[[  6.003  16.676  12.056  18.124  -0.727  -6.772  -3.351 -18.138  -1.776
  -13.603  20.139   4.962  -5.406]
 [ 10.012  -3.776 -18.624 -16.307 -10.984 -15.639  -8.775 -17.069  -7.536
    2.736   0.592  -6.821  20.541]
 [ 10.184  18.899  -1.591  -4.708  -8.207  -2.142  13.770 -12.297  12.449
  -11.091   5.735  16.636 -10.590]
 [ -8.079   9.134  11.386  -0.572 -16.501  11.514  16.074  25.144  15.449
   -9.769  -3.573   8.476 -16.314]
 [-12.717  -4.107  -7.786  -5.866  -4.586  11.210  16.848 -18.785  16.866
   15.241  21.251  11.559  20.554]
 [ 11.180  -1.539 -11.826 -14.829 -16.970 -13.956  -7.568  24.093  -7.771
    9.332 -17.391   2.884  15.186]
 [  1.996  19.126   8.967  13.478 -17.057  -6.453 -15.370 -17.717 -15.934
  -11.749  -5.696 -16.137  11.444]
 [ 11.999  20.984  -1.960  -8.205  12.808  17.046  21.125  24.003  21.535
   11.263   1.729  19.700 -11.328]
 [-15.733 -14.282   0.238   3.353 -18.826  -7.651 -10.426 -19.320  -8.580
    3.307   0.789  -1.499  -5.419]] => -5.419

[[  5.6   6.0  12.4  18.5  13.0  13.9]
 [  7.2  13.6  10.3  18.8  12.3  13.4]
 [  0.5 -10.6   9.3  -4.2   2.3   3.4]
 [  4.0  -6.6  11.0  18.9  13.5  11.7]
 [  1.2  -5.5  12.9   0.7   5.3   7.7]
 [  5.2  10.8  -2.4 -10.0  -4.1  -3.6]
 [  2.4  -0.5   0.6 -14.8  -5.2  -4.2]
 [  5.4   5.7  12.9  18.1  12.9  14.1]] => 14.1

[[ 11.777 -22.042   2.174 -23.657  -9.396 -14.920   3.400  10.851 -21.469
   14.618]
 [-12.533  11.021   3.797   4.435  -5.967  -6.150  -1.978   4.159   7.788
  -11.499]
 [  2.525  -6.186  15.398  -6.208 -19.496   2.868  15.243  -6.742  -8.514
    3.868]
 [-13.206   9.346  -1.060   9.475  -1.275   3.208  -3.847  -6.272   9.081
  -12.936]
 [ -5.277  -6.288 -23.397  -4.028  15.062 -15.370 -15.406  11.244  -0.018
   -6.683]
 [  6.681  -7.731   1.689  -7.945  -2.541   8.664  -5.305 -14.380 -10.807
    8.206]
 [ -5.260  -4.703  -4.515   0.161  -5.147  -8.833   7.555   4.052  -0.167
   -7.101]
 [ -2.176  -2.545 -16.622  -4.083   5.937 -19.862  -2.552  13.722   1.030
   -6.961]
 [-13.885   9.870  -2.649  12.610   0.296   7.496  -3.926 -10.892   9.035
  -13.773]
 [  4.628 -20.692  -8.656 -19.296  -3.123 -23.845  -0.164  20.081 -13.740
    5.697]] => 5.697

[[  10.319 -129.651 -182.309  -78.891  -29.058  -42.841  -63.128]
 [ -46.890   25.934  -49.244   -7.658   21.661  -25.597   31.070]
 [ -85.478  -63.226  -86.250 -105.057 -103.594 -146.698  -34.501]
 [ -26.832  -96.831  -94.175 -236.249 -126.278 -137.336 -206.806]
 [ -45.582 -129.918  -92.188 -215.927  -67.174 -103.222  -52.522]
 [ 149.552  -24.723   31.817   -4.408   39.395   82.904    0.736]
 [  91.072 -126.391 -115.583  -39.300   30.349   42.563   39.452]
 [  27.131 -131.632 -181.480  -95.505    8.364   -1.700  -61.968]] => -61.968

[[-0.72 -1.28 -0.66 -0.51  0.11  0.20 -1.36]
 [ 0.01 -0.29 -1.07 -1.22 -0.03 -0.73 -0.30]
 [-1.53 -0.18 -0.71  0.57 -1.19 -0.51  0.51]
 [-0.52  1.26  0.59  0.96 -1.42  0.09 -0.34]
 [-0.43  0.62 -0.17  0.08 -0.79  0.11  0.08]
 [ 0.78 -0.55 -0.91 -1.10  2.02 -0.16  0.13]
 [ 2.34  1.22  0.55 -1.05  0.26 -1.63 -0.65]
 [-1.62 -2.28 -0.62 -0.54 -0.11  0.71 -0.34]] => -0.34

[[  83.8  212.8 -281.7 -282.1   46.4  -26.3  120.9  238.2 -144.6  193.8
  -106.9  213.2 -280.9]
 [ -57.4 -279.9 -271.0   57.6  -16.5   61.8 -174.8 -267.3  -30.6 -263.9
  -177.6  -53.2 -265.4]
 [ -62.8 -240.2  234.3  241.7  -35.1  119.9   42.2  238.5  -80.0  220.1
  -169.5  -24.2 -269.4]
 [  83.4  232.7  233.9  -94.5  -77.0 -135.6   80.8  -69.9  145.7 -283.7
   143.2    1.7  188.2]
 [ 186.1 -265.2 -272.6 -272.9  139.1  -77.2  236.7  -61.9  -25.2 -221.9
   -41.9 -274.2  227.1]
 [ -55.0  209.8 -284.4 -271.4 -127.5 -108.6   83.9  222.4  -53.2 -286.0
   -58.3 -279.9 -269.6]
 [ 173.2  208.9 -289.4 -281.9   10.0 -211.7  170.8 -276.3   22.9 -278.7
  -130.1 -256.6 -280.6]
 [-225.4  241.0  237.5  246.0 -158.6  199.4 -216.9  246.9 -126.4  241.8
   110.7  250.8  241.4]] => 241.4

[[ -99.5   47.3   -5.0 -149.8  -12.1 -143.4 -217.0 -159.3 -112.3 -164.2]
 [ -67.2   85.9   45.2  152.3  105.5   49.1  -57.2   48.1  -68.5   66.4]
 [  93.3  -25.4   11.6  -45.7   28.9 -127.9   56.1  -96.2  178.9  -75.3]
 [ -28.0  -34.2  -46.6  -30.7  -70.1 -119.4   76.9 -120.4   34.7 -119.1]
 [ 112.9  -25.1   29.6  -63.1   57.1  -46.9  -74.3  -14.9   24.3    1.4]] => 1.4
---
Q: [ 10  -9 -46  67   9]
A: -46

Q:
[[-10 -57  43 -58  30 -21]
 [-59  -3  25  20  71   7]
 [  3  -3  -1   2   2   1]]
A: 2

Q: [ 42  59 -27 -30 -52]
A: -27

Q: [ 69 -29 -31  24  48]
A: -31

Q:
[[-10   6 -35 -43]
 [ 66 -57 -25  48]]
A: -57

Q: [-15  33   5  66 -44  46]
A: 66

Q: [-65  32 -55  27]
A: 32

Q: [-68   2  -3  10  14  -1]
A: 10

Q: [-71  40  14  25]
A: 40

Q:
[[-45 -19  31   8 -37  61]
 [-34  39  21 -27 -11 -48]]
A: -27
---
Q: [[-40, 30, -50, -47], [60, -58, 35, -45], [-45, 55, -35, 56]]
A: -35
Q: [[15, 1, 0, 0, 70, 0, 49], [1, 0, -1, 4, 64, 4, 51], [1, 50, -3, 1, 1, 71, 0]]
A: -3
Q: [[-20, -17, 29, -25], [-42, 13, 73, -30], [-50, -37, 52, -45]]
A: 52
Q: [[15, -7, 24, 5], [10, -20, -18, 0], [-33, -12, -60, -29]]
A: -60
Q: [[-12, 0, 29, -17, 8], [20, -2, 41, -25, -1], [12, -1, 52, -33, 2]]
A: 52
Q: [[-33, 44, 41, 35], [43, -57, -41, -51], [-40, 45, 47, 44]]
A: 47
Q: [[-3, 1, 13, 8, 1], [-6, 2, -6, -1, -13], [-38, -52, 44, -46, 52]]
A: 44
---
362  246  166  781  343  234 result: 362

170   94  132   96  228  147
 71   97   21  127  123  106
119   89  119   59  230   43
result: 119

 862   169  -703   -23 result: 862

 29  -20   12   18
-38  -27   -3  -22
result: -38

 472   527   635  -553   499   829  -325 result: 472

222   13  154  155 result: 222
---
[21, -44, -42, 18, 58] yields 58
[-53, 18, -3, 16, 74, -1] yields -1
[-39, -22, -7, 57, 69, 47] yields 47
[-29, -10, -70, 14, -29] yields -29
[-11, 15, 58, -27, 25, -28] yields -28
[-13, -72, 20, -4, 6, 8] yields 8
[8, -14, 70, 26, 12, 15, -53] yields -53
